These are the activations of a small network on made-up records, seen along a few directions, one row for each record.
Each row is followed by the record's values for the fields Nusip, Beva, Marol, Sese, Sasim.
Not every record has every field; a missing one is left out.
Other fields move the rows too, some of them a lot.
(in the rows, 500 means zero)
Random noise pushes rows far along 2 fixed directions. That doesn't count. These rows show it; they differ only by the noise:
[672 536 419 503 414 676 286 567 556 546 519 364 472 537 505 580 400]
[617 509 448 526 386 596 380 545 512 530 530 384 500 535 479 590 410]
[468 442 516 573 306 378 682 531 412 493 582 449 604 507 381 664 422]
[482 435 530 595 323 403 568 448 389 483 539 425 546 548 439 574 450]

[589 448 490 468 516 583 296 438 431 544 395 432 436 495 602 449 528]	<Nusip:t1 Beva:y1 Marol:d1 Sese:s1 Sasim:l2>
[479 358 680 560 388 287 554 355 161 478 480 406 676 633 557 511 603]	<Nusip:t1 Beva:y1 Marol:d2 Sese:s2 Sasim:l2>
[450 456 579 483 474 393 601 516 463 557 491 475 580 459 413 485 546]	<Nusip:t2 Marol:d2 Sese:s1 Sasim:l2>
[514 619 439 395 500 619 656 665 548 529 541 587 535 451 437 616 418]	<Beva:y1 Marol:d2 Sese:s1 Sasim:l1>
[498 493 425 567 426 405 518 490 529 508 560 520 452 423 487 572 451]	<Nusip:t1 Beva:y1 Marol:d1 Sese:s1 Sasim:l2>
[563 535 384 329 461 459 788 791 643 534 639 540 731 391 355 782 444]	<Nusip:t1 Beva:y1 Marol:d1 Sese:s2 Sasim:l3>
[708 460 415 522 543 577 379 601 536 461 603 523 491 490 539 543 388]	<Beva:y1 Marol:d2 Sese:s1 Sasim:l2>
[452 527 431 542 515 442 565 521 585 467 560 614 516 488 485 501 529]	<Nusip:t2 Beva:y1 Marol:d2 Sese:s2 Sasim:l3>
[709 467 452 498 425 597 402 584 477 608 503 341 568 570 602 607 589]	<Nusip:t1 Beva:y1 Marol:d1 Sese:s1 Sasim:l2>
[551 555 404 469 523 637 573 667 606 570 536 445 459 475 413 652 429]	<Beva:y2 Marol:d2 Sese:s1 Sasim:l2>
[523 404 563 489 468 381 533 443 304 445 504 492 532 535 548 531 445]	<Nusip:t1 Beva:y1 Marol:d2 Sese:s1 Sasim:l2>
[615 581 455 403 465 658 593 807 535 650 516 335 614 553 483 696 624]	<Nusip:t1 Beva:y1 Marol:d2 Sese:s1 Sasim:l3>
[476 321 645 675 427 313 550 390 398 468 582 574 515 484 544 497 411]	<Nusip:t2 Marol:d2 Sese:s1 Sasim:l2>
[429 580 389 380 602 514 702 757 674 582 559 501 554 442 371 627 517]	<Nusip:t1 Beva:y1 Marol:d2 Sese:s2 Sasim:l2>
[528 462 569 604 425 319 546 555 439 484 608 484 623 427 485 653 345]	<Nusip:t1 Marol:d2 Sese:s2 Sasim:l2>
[395 416 532 592 486 352 553 451 466 441 554 612 498 479 482 469 443]	<Nusip:t2 Beva:y1 Marol:d2 Sese:s2 Sasim:l2>
[585 434 564 459 452 474 629 596 454 467 598 536 681 345 416 656 485]	<Nusip:t1 Beva:y2 Marol:d2 Sese:s1 Sasim:l1>
[522 484 500 667 432 415 578 493 416 473 617 527 554 483 538 594 355]	<Nusip:t1 Beva:y2 Marol:d2 Sese:s1 Sasim:l2>
[615 556 549 581 485 524 301 417 423 501 468 349 489 626 636 487 613]	<Nusip:t1 Beva:y1 Marol:d2 Sese:s2 Sasim:l3>
[712 546 353 570 509 549 455 687 584 479 573 442 544 522 526 625 445]	<Beva:y1 Marol:d2 Sese:s1 Sasim:l2>
[396 383 528 608 509 330 632 399 422 448 521 657 553 393 434 480 480]	<Nusip:t2 Beva:y2 Marol:d2 Sese:s1 Sasim:l2>
[580 480 491 637 503 503 305 450 591 454 589 510 445 521 537 491 359]	<Nusip:t2 Beva:y2 Marol:d2 Sese:s2 Sasim:l2>
[451 459 461 351 446 525 655 661 503 550 522 476 640 458 338 742 466]	<Beva:y2 Marol:d1 Sese:s2 Sasim:l2>
[561 472 543 587 480 524 328 381 505 426 517 523 450 482 589 370 526]	<Nusip:t2 Beva:y1 Marol:d2 Sese:s1 Sasim:l1>
[522 695 348 506 463 567 570 694 761 650 603 425 393 593 434 627 448]	<Nusip:t2 Beva:y1 Marol:d2 Sese:s2 Sasim:l2>
[732 606 459 272 580 760 336 780 582 535 474 393 561 432 475 583 523]	<Nusip:t1 Beva:y1 Marol:d2 Sese:s1 Sasim:l1>
[587 473 531 519 473 440 489 512 501 433 610 601 595 400 493 619 450]	<Nusip:t1 Beva:y1 Marol:d2 Sese:s2 Sasim:l1>
[456 446 596 634 472 457 520 396 408 495 431 488 495 538 534 496 585]	<Nusip:t2 Beva:y2 Marol:d2 Sese:s1 Sasim:l3>
[664 517 490 396 571 740 304 582 450 508 425 453 576 430 612 536 495]	<Nusip:t1 Beva:y2 Marol:d2 Sese:s1 Sasim:l1>
[573 621 355 409 431 658 488 641 505 633 523 439 479 580 469 539 564]	<Beva:y1 Marol:d1 Sese:s1 Sasim:l2>
[405 507 567 491 630 450 478 328 408 427 387 546 443 543 575 346 675]	<Nusip:t1 Beva:y1 Marol:d2 Sese:s2 Sasim:l1>
[580 631 411 471 452 655 455 677 605 529 664 498 475 455 495 532 432]	<Nusip:t1 Beva:y1 Marol:d2 Sese:s1 Sasim:l1>
[650 505 378 421 511 572 476 719 654 568 541 464 571 344 532 706 325]	<Nusip:t1 Marol:d1 Sese:s1 Sasim:l2>
[350 392 528 555 418 317 723 474 417 480 502 582 567 428 394 561 523]	<Nusip:t2 Beva:y2 Marol:d1 Sese:s1 Sasim:l2>
[465 377 576 465 476 443 508 497 214 519 420 518 640 479 506 519 629]	<Nusip:t1 Beva:y1 Marol:d2 Sese:s1 Sasim:l2>
[523 323 675 538 451 405 499 440 294 402 491 490 608 517 552 474 587]	<Nusip:t1 Beva:y1 Marol:d2 Sese:s1 Sasim:l1>
[621 399 629 580 487 494 264 324 329 481 456 396 558 614 670 453 627]	<Nusip:t1 Beva:y1 Marol:d2 Sese:s2 Sasim:l3>
[632 467 549 510 491 573 352 508 379 498 458 392 647 629 582 563 661]	<Beva:y1 Marol:d2 Sese:s2 Sasim:l3>
[435 601 489 552 492 455 524 356 470 579 430 418 257 682 557 356 568]	<Nusip:t1 Beva:y1 Marol:d2 Sese:s1 Sasim:l2>
[476 503 524 444 528 509 535 563 542 444 481 584 595 395 433 563 457]	<Nusip:t2 Beva:y2 Marol:d2 Sese:s2 Sasim:l1>
[401 396 552 553 445 293 704 482 354 468 597 583 543 482 430 512 510]	<Nusip:t1 Beva:y1 Marol:d2 Sese:s1 Sasim:l2>
[444 504 392 622 500 523 399 388 571 451 584 502 381 556 547 441 421]	<Beva:y2 Marol:d1 Sese:s2 Sasim:l2>

Here are new rows. What are their fields?
[540 546 495 437 512 493 388 518 509 517 505 483 455 504 467 517 431]	<Nusip:t1 Beva:y1 Marol:d2 Sese:s2 Sasim:l2>
[384 512 587 507 451 321 582 311 268 496 342 337 529 727 493 341 721]	<Beva:y1 Marol:d2 Sese:s2 Sasim:l2>
[362 406 466 393 466 345 806 667 542 508 562 652 639 278 334 619 406]	<Nusip:t2 Marol:d1 Sese:s1 Sasim:l2>
[667 400 571 615 480 536 363 496 438 496 486 470 553 517 559 557 407]	<Nusip:t2 Beva:y2 Marol:d2 Sese:s1 Sasim:l2>
[478 636 382 425 464 572 514 634 559 532 471 394 491 555 388 597 451]	<Beva:y2 Marol:d1 Sese:s2 Sasim:l2>
[485 490 595 468 461 429 514 395 364 469 426 401 511 589 539 331 659]	<Nusip:t1 Beva:y1 Marol:d2 Sese:s1 Sasim:l1>
[542 455 600 616 376 483 515 378 338 548 489 332 560 661 510 512 547]	<Beva:y2 Marol:d2 Sese:s1 Sasim:l2>
[512 596 534 481 589 584 299 410 527 477 393 456 369 582 604 377 540]	<Nusip:t1 Beva:y1 Marol:d2 Sese:s2 Sasim:l1>
[438 459 503 470 498 436 738 596 663 494 673 693 542 315 416 551 327]	<Nusip:t2 Marol:d2 Sese:s1 Sasim:l1>
[437 430 536 395 568 497 620 705 440 538 513 514 625 348 446 605 461]	<Nusip:t1 Marol:d2 Sese:s1 Sasim:l2>
[420 592 403 420 571 588 469 485 641 491 464 513 331 442 539 411 553]	<Nusip:t1 Beva:y1 Marol:d1 Sese:s1 Sasim:l1>
[517 446 529 584 556 394 489 412 559 372 604 684 476 299 564 455 274]	<Nusip:t1 Marol:d2 Sese:s1 Sasim:l1>
[586 594 420 346 686 801 310 520 664 540 351 468 491 453 578 319 553]	<Nusip:t2 Beva:y2 Marol:d2 Sese:s1 Sasim:l1>
[542 435 511 417 549 461 501 478 385 501 531 597 567 410 463 464 494]	<Nusip:t1 Beva:y1 Marol:d2 Sese:s1 Sasim:l2>
[451 432 567 367 600 527 512 434 463 455 424 636 611 385 471 443 476]	<Nusip:t2 Beva:y2 Marol:d2 Sese:s2 Sasim:l1>
[377 448 601 327 613 551 571 538 365 482 341 662 676 412 425 508 579]	<Nusip:t2 Beva:y2 Marol:d2 Sese:s2 Sasim:l1>
[608 452 560 530 502 549 311 444 451 533 367 395 500 597 526 374 560]	<Nusip:t2 Beva:y2 Marol:d2 Sese:s1 Sasim:l2>
[426 574 432 524 480 517 349 372 464 483 427 454 352 621 635 300 601]	<Nusip:t1 Beva:y1 Marol:d1 Sese:s2 Sasim:l3>
[487 449 534 476 498 482 467 494 345 510 395 496 502 536 497 426 643]	<Nusip:t2 Beva:y1 Marol:d2 Sese:s1 Sasim:l2>
[485 621 418 287 591 742 622 699 661 588 482 549 474 428 339 593 499]	<Beva:y2 Marol:d2 Sese:s1 Sasim:l1>
[558 504 442 566 549 499 191 336 558 511 435 453 379 489 670 352 465]	<Nusip:t1 Marol:d1 Sese:s2 Sasim:l2>
